A small network was shown many inputs. Here are its activations along a few directions, one row for each input.
In each table, some parts of the input vary, and every possible input appears once, in random order.
Descriptions start from the smaller parts, as in this example, which fits no table here: values(3) and (point or ring(11) or (line(6) and ring(8))).
Shared parts are said once, and a part with two or three values counts as separate values.
In the rows, zero is written as 128.

A family of inputs:
row 1: [ 93 142 171 146 139 171 167 118 123 116 156 187 235 102  85 185  95 201
 154  90]
row 2: [128 108  94  97 156 101  95 133 129 108  70 130  72 109 100  44 178 118
 143 141]
row 3: [108 188 128 118 143  68  87  99 132 140  54 118  76 111 175   9 106 127
 100 117]
row 4: [140 121 137 115 116  83 156 163  72 120 130 114 122 207 151 147 180  44
 102 230]
row 5: [114 139  76 150 133  70  96 169 115  94 163 116  79 130 156 119 105  62
 139 180]
row 6: [142 134 156 118  98 229 188 116 187 123 173  99 161 128 108 176 117 171
 140  84]
row 7: [120 149  98 126 134  68  74 134 136 116 105 111  69  94 130  35 106 106
 153 135]
row 8: [155  92 147 130 110 184 134 131 145 182 168 121 152 110 123 203 112 191
 124  72]
row 9: [114 150 124  96 156 103 103 100 120 130  13 138  72 131 144  20 176 144
  90 121]
row 10: [109 117 149 153 115 170 145  95 142 141 147 169 222 102  81 202 111 180
 134  81]
row 11: [167 121 169 129 132 225 153 125 147 143 157 118 153 112 125 189 101 175
 154  77]
row 12: [129 163 135 136 104  51 125 155  71 120 171  87 118 200 182 143 118  44
 112 216]
row 13: [150  75 133 157 100 171 143  84 162 167 155 142 180 121 105 195 114 166
 118  62]
row 14: [122  95  74 120 155 101 125 169 112  93 129 140  80 136 127 125 172  64
 130 188]
What is each input in this table made of?
Answer: line(6) or (values(2) and line(4))
Change only the line(4) part in row 7. List by row number the other rows that result.
Answer: row 3, row 5, row 12
Change only the line(4) part in row 9. List by row number the other rows that result.
Answer: row 2, row 4, row 14

A family of inputs:
row 15: [163  92 128 126 106 193 149 133 166 142 170 101 125 123 114 178 127 143
 141  98]
row 16: [135  88 130 121 131 171 154 144 129 129 149 146 155 126  96 185 155 147
 135 125]
row 17: [112 170 118 108 144  82 108 130 122 107  77 117  75 130 151  36 136 102
 121 156]
row 18: [136  93 136 118 131 163 158 128 125 120 127 147 161 140  91 166 170 131
 134 136]
row 19: [111 137  86 135 143  64  76 134 128 115 104 131  80  99 134  58 116 101
 137 140]
row 20: [125 148 145 158 100  90 151 156  88 121 210 114 170 179 160 201  91  71
 127 189]
row 21: [155 108 128 108 130 121 126 139 108 143 103 110  91 162 147 120 170 104
 106 156]
row 22: [ 96 206 161 167 102  68 119 125  95 130 180 119 180 145 171 152  44 112
 126 150]
row 23: [112 140 151 131 132 135 133  98 131 129 102 154 169 114 103 113 122 166
 133  99]
row 24: [110 144 138 134 125 123 128  94 137 140  98 144 147 122 130 107 121 153
 107 100]
row 25: [131  94  69 125 142  82  96 160 118 105 129 123  65 125 124 102 157  70
 139 172]
row 26: [147  91 123 128 137 190 149 143 143 125 152 136 134 116 108 182 140 142
 144 111]
row 27: [135  97 121 123 123 148 152 123 131 131 122 136 137 150 118 158 166 121
 107 135]
row 28: [111 138 145 133 132 143 128 113 136 137 124 153 165 100 109 132 108 183
 135  88]
row 29: [132 128 101 100 143 103 126 160 112  98 102 106  62 157 142  79 177  72
 123 188]
row 30: [124 139 139 138 139 162 123 112 149 133 129 143 145  90 122 131  93 177
 143  75]
row 31: [139 139 142 135 111 166 123 103 171 150 148 107 137  97 127 130  84 176
 140  64]
row 32: [130 154 144 117 132  98 105 110 115 152  80 119 104 132 157  73 126 134
 106 122]
What is each input in this table made of?
Answer: values(2) and (point or line(8))
Change only the values(2) part in row 26. List by row number the other rows that result.
Answer: row 30
Change only the values(2) part in row 16. List by row number the other rows that result.
Answer: row 28

A family of inputs:
row 33: [ 83 169  95 124 155  64  72 120 130 114  72 149  85  80 131  20 113 151
 127 111]
row 34: [100 157 107 124 152  64  72 109 131 115  69 139  88  86 121   8 111 144
 147 109]
row 35: [117 172 129 156 119  34 116 149  80 108 169 114 131 168 175 116  80  53
 131 199]
row 36: [157 107 113 100 124  89 126 163  94 116 124  89  68 185 146 101 184  62
 121 199]
row 37: [136  52 127 145 115 165 157 128 138 157 166 173 195 110  74 224 140 160
 132  99]
row 38: [154  66 111 151 130 192 122 136 145 135 189 141 152  96  94 230 114 159
 162  84]
row 39: [156 132 161 150 111 185 116  97 148 176 147 111 152 108 143 174  77 192
 127  46]
row 40: [120 176 208 116 131 192 174 105 124 143 120 141 197 124 124 155 104 201
 129  89]
row 41: [149  98 102  98 159 113 116 129 129 116  61 125  49 136 134  41 185  95
 124 145]
row 42: [ 92 178 121 158 120  35 115 159  79 109 171 123 125 163 186 129  82  58
 115 199]
row 43: [117 150 181 134 105 176 165  65 141 147 118 142 211 146 118 166 117 195
 103  69]
row 44: [121 112 159 124 147 203 179 151 123 103 155 173 206 116  76 203 141 166
 162 126]
row 45: [146 120 106 101 116  97 120 159 100 120 115  86  70 175 144 117 187  51
 111 207]
row 46: [114  85 133 148 121 187 176 110 137 109 155 174 214 134  66 216 154 161
 136 107]
row 47: [149  86 112 135 114 220 164 149 190 116 222 110 147  91  89 208 105 151
 174  86]
row 48: [106 185 124 157 112  40 111 145  87 113 162 113 132 159 174 131  87  43
 123 203]
row 49: [136 116 101 102 129  88 125 174  96 118 124  96  64 181 157 116 183  70
 103 203]
row 50: [133 110  87  99 164 111 116 141 130 116  60 133  47 130 146  56 185 104
 104 149]
row 51: [142 110  95  99 153 121 110 127 136 119  51 122  53 126 131  56 186  85
 111 153]
row 52: [ 93 168 104 125 148  70  65 108 139 116  60 136  92  76 119  23 114 133
 134 116]
row 53: [155 150 165 135  91 212 155 110 194 153 175  87 142 105 138 157  64 189
 142  53]
row 54: [139 118 178 137 100 157 145  82 146 198 129 139 196 120 129 168 104 194
  96  63]
What is each input in this table made of?
Answer: (values(2) and line(5)) or (values(3) and line(4))
Change only the line(5) part in row 40. List by row number the other rows that result.
Answer: row 39, row 43, row 53, row 54
Change only the values(3) part in row 42. List by row number the other rows that result.
Answer: row 35, row 48

A family of inputs:
row 55: [121 120 136 143 135 108 130 127  98 123 131 160 168 131 113 152 126 111
 136 150]
row 56: [123 140  84  88 162  87  98 149 122  98  63 112  19 121 145  10 177  72
 132 172]
row 57: [129 122 131 143 125 112 137 152  98 136 159 138 140 151 154 182 119  97
 114 165]
row 58: [157 105 120 115 115 149 165 169 125 112 178  88 118 172 130 169 160  74
 135 184]
row 59: [122 168 170 129 131 137 131 104 124 141 126 124 155 129 153 116  89 171
 127  93]
row 60: [105 160 146 145 131 103 136 124  91 103 139 149 176 140 121 145 112 117
 141 153]
row 61: [117 171 150 139 117 133 106 124 134 139 154 106 141 103 141 133  71 156
 144  99]
row 62: [112  89 120 122 133 134 132 116 128 138  98 165 150 122  91 130 171 163
 115 111]
row 63: [138  92  77 149 120 142 103 121 178 127 164 124 108  85 108 141 100 140
 152  79]
row 64: [123 144 163 128 119 142 146  81 139 157  86 143 168 132 129 124 131 155
  96 100]
row 65: [111 108 131 103 145 159 153 136 136 110  99 159 143 116  87 118 170 160
 134 123]
row 66: [132  83 114 132 138 132 124 127 111 120 121 153 145 135  95 158 165 118
 135 139]
row 67: [104 198 111 125 136  27  75 136 102 101  75 110  70 144 174  12 115  84
 115 179]
row 68: [124 116  75 106 153  51  74 129 114 121  59 112  23 128 147  25 174  77
 108 159]
row 69: [124 126 102 163 117 123 106 125 165 131 174 128 131  80 125 133  67 132
 153  88]
row 70: [112 159 140 147 120 108 144 151  91 118 165 128 147 160 160 173 104 104
 120 168]
row 71: [133 127 151 102 128 191 163 102 154 127  78 132 137 131 106 112 164 159
 113 101]
row 72: [144  88 108 130 130 135 130 151 109 132 151 130 120 153 137 188 157 101
 111 154]
row 73: [142 108 116 118 145 160 152 172 118 108 151 124 115 146 132 173 159 101
 132 165]
row 74: [ 88 166 150 128 133 105 141 111 110 120 119 159 184 127 117 122 119 159
 119 126]
row 75: [136 109  91 133 135 167 126 137 187 101 165 120  99  78 105 128 101 141
 169  96]
row 76: [129 103 125 117 151 157 147 148 122  94 122 148 137 129  91 144 166 117
 156 151]
row 77: [127 155 147 142  89  97 158 149 101 119 189  96 144 188 155 170 107  77
 124 184]
row 78: [140 133 161 131 133 139 129 108 130 161 116 134 146 118 145 122 103 168
 122  87]
row 79: [153 118 149 105 143 188 147 125 146 130 109 126 112 116 120 111 138 173
 138  90]
row 80: [116 156  97 120 147  27  73 135 105 125  66 117  56 130 166  18 130  75
 109 174]
row 81: [102 127 141 130 135 109 137 116 116 141 109 170 175 117 108 127 133 155
 114 121]
row 82: [144 118 137 137  94 100 151 150 108 136 185 104 138 178 151 178 122  70
 119 182]
row 83: [134 108 142 122 115 166 144  83 148 153  76 137 143 136 112 125 167 163
  95  90]
row 84: [150 122 127 111 133 182 123 141 160 129 138 109 101  89 111 132 120 160
 156  99]
row 85: [136 137 139 139 118 135 103 127 141 159 145 116 133  91 134 140  85 153
 140  93]
row 86: [160  86 114 125  99 124 144 149 117 132 178  94 123 178 136 184 159  74
 116 173]
row 87: [108 180 172 124 119 137 148  77 132 136  97 133 178 143 137 119 117 159
 102 105]
row 88: [152 105 115 128 119 156 101 125 152 156 136 112 109  96 115 145 120 161
 139  84]
row 89: [154 100 139 123 131 163 126 107 140 158 106 130 120 123 125 124 139 176
 121  77]
row 90: [105 160 116 165 116 124 108 123 157 113 182 118 138  91 131 126  53 136
 156  95]
What is each input in this table made of?
Answer: line(4) and (point or line(8))
A walk changes only the line(4) part. It starts at row 76 and steps to row 66. List the rest of the walk in order.
Answer: row 55, row 60

A family of inputs:
row 91: [122 159 162 164  97 131 148 127 120 136 206 121 196 140 144 203  60 131
 138 124]
row 92: [123 120 143 115 142 167 134  96 150 137  82 154 146 100  98 106 143 187
 127  76]
row 93: [125 139 160 156 105 140 155 129 113 138 191 133 197 147 135 213  89 133
 129 130]
row 94: [116 152  84 112 144  13  78 155  87 104  79 105  34 156 169  21 157  36
 112 214]
row 95: [112 155  80 113 147  18  84 155  90  97  78 108  32 158 173  22 159  33
 108 216]
row 96: [116 159  88 108 150  21  84 162  84  98  78 105  32 159 174  22 159  36
 113 219]
row 97: [108 172 153 142 123 138 111  87 157 147 116 135 157  82 128  98  68 196
 134  56]
row 98: [152  83 138 124 114 179 174 146 123 131 170 127 159 162 111 217 162 120
 125 145]
row 99: [156  76 114 135 115 178 155 161 142 124 201 117 139 133 108 217 134 116
 150 134]
row 100: [112 152 152 134 131 147 118  89 150 149 100 148 158  89 119 105  94 197
 127  61]
row 101: [141  98 133 106 142 185 136 103 159 141  80 142 123 103  98 110 162 180
 125  77]
row 102: [145  92 109 119 141 185 117 116 175 134 111 132 104  78  96 115 136 175
 148  66]
row 103: [134 106 148 135 114 162 171 138 114 127 171 139 184 158 112 214 141 125
 127 145]
What is each input in this table made of?
Answer: values(3) or (values(2) and line(5))
List by row number the other inputs of the same sort as row 91.
Answer: row 92, row 93, row 97, row 98, row 99, row 100, row 101, row 102, row 103
